Each row below holds a small network's activations on one record, seen along a few directions.
Each row is followed by the record's values for the fields P, S, B, T, W, E, N.
Not every record has every field; a missing one is written missing.
The largest differences between rows may come from other fields.
Random noise pushes rows far along 2 fixed directions. That doesn't count. These rows show it; they differ only by the noise:
[373 4 24 -1 -63 187 -111 60 335 -79 72 -383 -113 302]
[460 -11 3 10 -65 248 -124 69 381 -90 82 -449 -117 338]
[32 113 -70 -251 -111 -1 -22 105 70 -146 16 -241 24 467]
[-120 86 160 -42 -48 -164 -38 -2 82 -6 19 2 -103 73]

[560 -96 483 -4 -96 220 -444 -484 240 150 47 146 -27 -203]
P=p1, S=s4, B=b2, T=t1, W=w1, E=e2, N=n5
[342 121 -272 -192 -119 225 -86 305 82 -103 -95 -399 33 544]
P=p1, S=s4, B=b2, T=t1, W=w3, E=missing, N=n4
[-600 3 41 -138 -157 -287 17 -134 -309 -144 -174 453 124 -89]
P=p2, S=s5, B=b1, T=t1, W=w1, E=e1, N=n2
[2 -79 -480 -175 24 26 221 102 -53 -135 -89 -305 139 384]
P=p2, S=s2, B=b1, T=t2, W=w2, E=missing, N=n6
[-138 -110 175 263 271 -162 -256 350 -8 104 253 13 -399 -244]
P=p2, S=s2, B=b2, T=t1, W=w1, E=e1, N=n6
[-57 10 6 -423 -224 222 -77 -560 -153 -193 -314 273 430 246]
P=p2, S=s5, B=b1, T=t1, W=w1, E=e2, N=n2
[154 55 -143 -193 -187 67 84 -86 -73 -63 -8 -94 298 69]
P=p3, S=s5, B=b1, T=t1, W=w2, E=missing, N=n6
[405 -48 154 48 24 141 -51 74 355 -37 73 -277 -140 101]
P=p1, S=s3, B=missing, T=missing, W=w2, E=missing, N=missing
[402 28 -158 170 -73 336 81 102 97 136 -153 -218 -10 40]
P=p2, S=s4, B=b2, T=t1, W=w3, E=missing, N=n5
[365 -161 66 125 102 135 14 108 120 -101 86 -318 -72 133]
P=p2, S=s3, B=missing, T=missing, W=w2, E=missing, N=missing
[21 26 165 -258 41 -33 -283 -422 -64 -2 37 278 287 160]
P=p3, S=s1, B=b2, T=t2, W=w1, E=e2, N=n6
[246 -98 -105 70 114 167 -160 382 73 132 207 -303 -127 211]
P=p2, S=s2, B=b2, T=t1, W=w3, E=missing, N=n6
[98 56 249 -363 -102 43 -144 -442 30 -71 -174 124 246 219]
P=p1, S=s3, B=missing, T=missing, W=w1, E=e2, N=missing
[421 -91 146 12 -162 218 -227 -151 430 -2 121 -157 -98 73]
P=p1, S=s4, B=b2, T=t1, W=w1, E=e1, N=n1
[-519 253 -483 -195 -161 70 640 -157 -388 -128 -366 -107 203 281]
P=p2, S=s3, B=missing, T=missing, W=w1, E=e2, N=missing
[305 -176 367 31 -48 64 -198 -130 331 62 168 171 -130 -238]
P=p1, S=s4, B=b2, T=t1, W=w2, E=missing, N=n1
[-149 136 -612 -244 -27 71 281 285 -169 -176 -138 -475 283 395]
P=p3, S=s4, B=b1, T=t1, W=w2, E=missing, N=n6
[-257 88 -11 18 -67 -80 -59 -10 -31 -147 33 218 139 -3]
P=p3, S=s4, B=b2, T=t1, W=w1, E=e1, N=n3
[1 78 -102 -179 -122 16 51 53 59 -140 -73 -286 45 405]
P=p1, S=s3, B=missing, T=missing, W=w1, E=e1, N=missing
[-305 163 -24 284 9 51 392 -204 -80 71 -81 58 -137 -281]
P=p3, S=s3, B=missing, T=missing, W=w1, E=e2, N=missing
[132 -165 132 -16 -238 81 -137 -308 178 4 -10 34 37 -45]
P=p1, S=s5, B=b1, T=t1, W=w1, E=e1, N=n1
[-169 -36 -12 -16 259 -374 5 241 -194 74 233 132 -143 -29]
P=p2, S=s1, B=b2, T=t2, W=w2, E=missing, N=n6
[308 -70 127 -97 -64 -23 -261 162 -86 -46 226 -64 -57 63]
P=p2, S=s4, B=b2, T=t1, W=w2, E=missing, N=n5
[-258 -41 18 330 269 -195 39 248 -5 104 39 -5 -229 -497]
P=p3, S=s4, B=b1, T=t1, W=w2, E=missing, N=n6
[-36 -51 71 -62 244 -131 -86 387 -111 25 212 -13 -149 -70]
P=p2, S=s2, B=b2, T=t1, W=w2, E=missing, N=n6
[-55 -9 148 39 109 -142 10 168 -95 -93 163 -21 11 85]
P=p3, S=s3, B=missing, T=missing, W=w2, E=missing, N=missing
[-273 4 -39 -90 161 -185 -184 422 -239 -51 196 -43 -179 164]
P=p2, S=s2, B=b2, T=t1, W=w1, E=e1, N=n6
[369 -216 137 419 328 76 -215 360 262 138 268 -303 -439 -347]
P=p2, S=s2, B=b2, T=t1, W=w2, E=missing, N=n6
[-69 251 -373 -396 -231 -4 86 71 -80 -206 -220 -273 176 498]
P=p1, S=s5, B=b1, T=t1, W=w1, E=e1, N=n4
[405 -220 -81 94 238 52 -142 302 264 -24 263 -304 -286 176]
P=p1, S=s1, B=b2, T=t2, W=w2, E=missing, N=n6
[356 -183 286 245 210 25 -182 161 336 214 257 -96 -370 -393]
P=p1, S=s2, B=b2, T=t1, W=w2, E=missing, N=n6
[-47 -53 -114 29 189 46 -115 486 -43 58 135 -149 -153 190]
P=p2, S=s2, B=b2, T=t1, W=w3, E=missing, N=n6
[215 -6 -382 -131 129 28 154 156 -21 -64 50 -290 106 314]
P=p3, S=s2, B=b1, T=t2, W=w2, E=missing, N=n6
[240 -88 255 -7 -126 -60 -149 -130 154 102 113 67 -92 -238]
P=p1, S=s4, B=b2, T=t1, W=w2, E=missing, N=n6
[-455 110 -154 121 166 -281 165 240 -181 48 -30 -1 -9 -288]
P=p3, S=s4, B=b1, T=t1, W=w2, E=missing, N=n6
[311 107 -65 -88 -43 87 -19 140 181 -76 -64 -217 -68 91]
P=p1, S=s4, B=b2, T=t1, W=w2, E=missing, N=n4
[-98 128 160 -252 -19 -28 -44 -297 -271 -36 -206 321 151 -88]
P=p2, S=s4, B=b2, T=t1, W=w1, E=e2, N=n4
[477 -102 43 352 217 5 -92 113 183 -31 61 -75 -303 -169]
P=p2, S=s2, B=b2, T=t2, W=w2, E=missing, N=n4
[671 -150 -155 -14 -257 441 -195 -128 232 -107 116 -489 152 306]
P=p3, S=s5, B=b1, T=t1, W=w1, E=e1, N=n6
[-50 77 73 -126 -122 -138 -206 63 -200 -42 209 80 108 115]
P=p3, S=s4, B=b2, T=t1, W=w1, E=e1, N=n6
[318 -55 -70 -270 50 406 -235 -185 64 -96 -34 -175 177 346]
P=p2, S=s2, B=b2, T=t1, W=w1, E=e2, N=n6
[293 -57 8 71 -79 -10 -192 -125 68 1 232 -34 27 114]
P=p3, S=s2, B=b2, T=t2, W=w1, E=e1, N=n6
[-489 276 -81 -156 -198 -176 214 -287 -329 29 -48 294 246 -113]
P=p3, S=s4, B=b2, T=t1, W=w1, E=e2, N=n6
[198 -25 98 420 17 196 267 -137 292 266 -233 -82 -145 -272]
P=p1, S=s3, B=missing, T=missing, W=w3, E=missing, N=missing
[197 65 -17 110 -68 350 21 -437 138 -17 -306 76 186 -142]
P=p3, S=s5, B=b1, T=t1, W=w1, E=e2, N=n2
[32 68 -16 327 -85 -12 13 -183 37 77 -157 -48 -8 -402]
P=p3, S=s5, B=b1, T=t1, W=w1, E=e1, N=n5
[-368 34 -215 -389 -228 -83 25 -19 -251 -286 -193 116 230 384]
P=p1, S=s5, B=b1, T=t1, W=w1, E=e1, N=n2
[334 -31 5 206 -181 216 75 -189 202 247 -204 -115 -8 -241]
P=p1, S=s5, B=b1, T=t1, W=w3, E=missing, N=n6

Which values does each new row have?
[275 3 -159 -9 -151 127 -130 38 -54 -92 -37 -287 9 149]
P=p2, S=s5, B=b1, T=t1, W=w1, E=e1, N=n5
[105 -138 -16 -41 -256 185 -37 -355 184 -65 -164 -62 132 26]
P=p1, S=s5, B=b1, T=t1, W=w1, E=e1, N=n1
[-9 75 -99 6 -16 118 188 157 -71 18 -54 -109 153 302]
P=p3, S=s3, B=missing, T=missing, W=w3, E=missing, N=missing
[-30 -38 150 166 187 -185 -108 239 155 140 110 -68 -341 -316]
P=p1, S=s2, B=b2, T=t1, W=w2, E=missing, N=n6
[-387 119 -151 195 158 -4 244 104 -132 114 -9 28 -316 -289]
P=p2, S=s2, B=b2, T=t1, W=w1, E=e2, N=n6
[-352 92 105 -109 18 -248 -38 147 -288 -122 154 98 84 257]
P=p3, S=s3, B=missing, T=missing, W=w1, E=e1, N=missing
[125 -71 -107 4 -278 151 64 -238 36 110 -229 -117 182 24]
P=p1, S=s5, B=b1, T=t1, W=w3, E=missing, N=n6
[180 86 -107 193 -68 258 121 -52 11 78 -2 -171 -214 -173]
P=p2, S=s4, B=b2, T=t1, W=w1, E=e2, N=n5
[127 -79 -8 200 138 121 -15 259 74 259 94 -108 -177 -84]
P=p2, S=s2, B=b2, T=t1, W=w3, E=missing, N=n6
[-157 -8 -143 -379 106 -165 21 354 -289 -61 149 -61 65 254]
P=p2, S=s2, B=b2, T=t1, W=w2, E=missing, N=n6
[142 48 -136 53 14 -60 -92 83 81 -126 -37 -104 -169 203]
P=p1, S=s2, B=b2, T=t2, W=w1, E=e1, N=n4
[-222 -6 296 7 4 -549 -79 -151 -177 157 106 481 -153 -344]
P=p1, S=s2, B=b2, T=t2, W=w2, E=missing, N=n6
[-132 118 -95 -284 157 -134 -53 423 -195 -68 250 -29 75 248]
P=p3, S=s2, B=b2, T=t1, W=w2, E=missing, N=n6
[-6 -15 -505 59 17 266 286 194 37 9 -272 -429 96 208]
P=p2, S=s4, B=b1, T=t1, W=w3, E=missing, N=n6
[108 -161 252 19 -166 36 -227 -206 235 -3 76 117 -74 -86]
P=p1, S=s4, B=b2, T=t1, W=w1, E=e1, N=n1
[-34 -54 23 129 -15 47 129 35 -64 55 -111 -108 47 149]
P=p2, S=s3, B=missing, T=missing, W=w3, E=missing, N=missing
[-237 49 124 -151 102 -294 34 136 -60 118 57 156 -115 -195]
P=p1, S=s2, B=b2, T=t1, W=w2, E=missing, N=n6
[-104 226 -381 -34 -137 235 552 -110 29 9 -335 -222 56 177]
P=p1, S=s3, B=missing, T=missing, W=w1, E=e2, N=missing
[-42 -67 60 11 24 -67 -72 133 -131 -99 130 -120 -46 243]
P=p2, S=s3, B=missing, T=missing, W=w1, E=e1, N=missing
[-195 48 -84 -49 -251 -67 107 -184 -170 102 -144 127 289 -27]
P=p3, S=s5, B=b1, T=t1, W=w3, E=missing, N=n6
[48 27 152 156 106 -40 96 36 53 -34 82 -19 67 -93]
P=p3, S=s3, B=missing, T=missing, W=w2, E=missing, N=missing
[78 -130 -82 -113 144 -60 -98 330 -65 4 242 -204 -97 117]
P=p2, S=s2, B=b2, T=t1, W=w2, E=missing, N=n6
[-209 -56 -185 -271 11 -17 -68 336 -205 -2 75 -50 84 459]
P=p2, S=s2, B=b2, T=t1, W=w3, E=missing, N=n6
[211 -131 221 197 197 -63 -153 185 249 211 216 -90 -349 -365]
P=p1, S=s2, B=b2, T=t1, W=w2, E=missing, N=n6
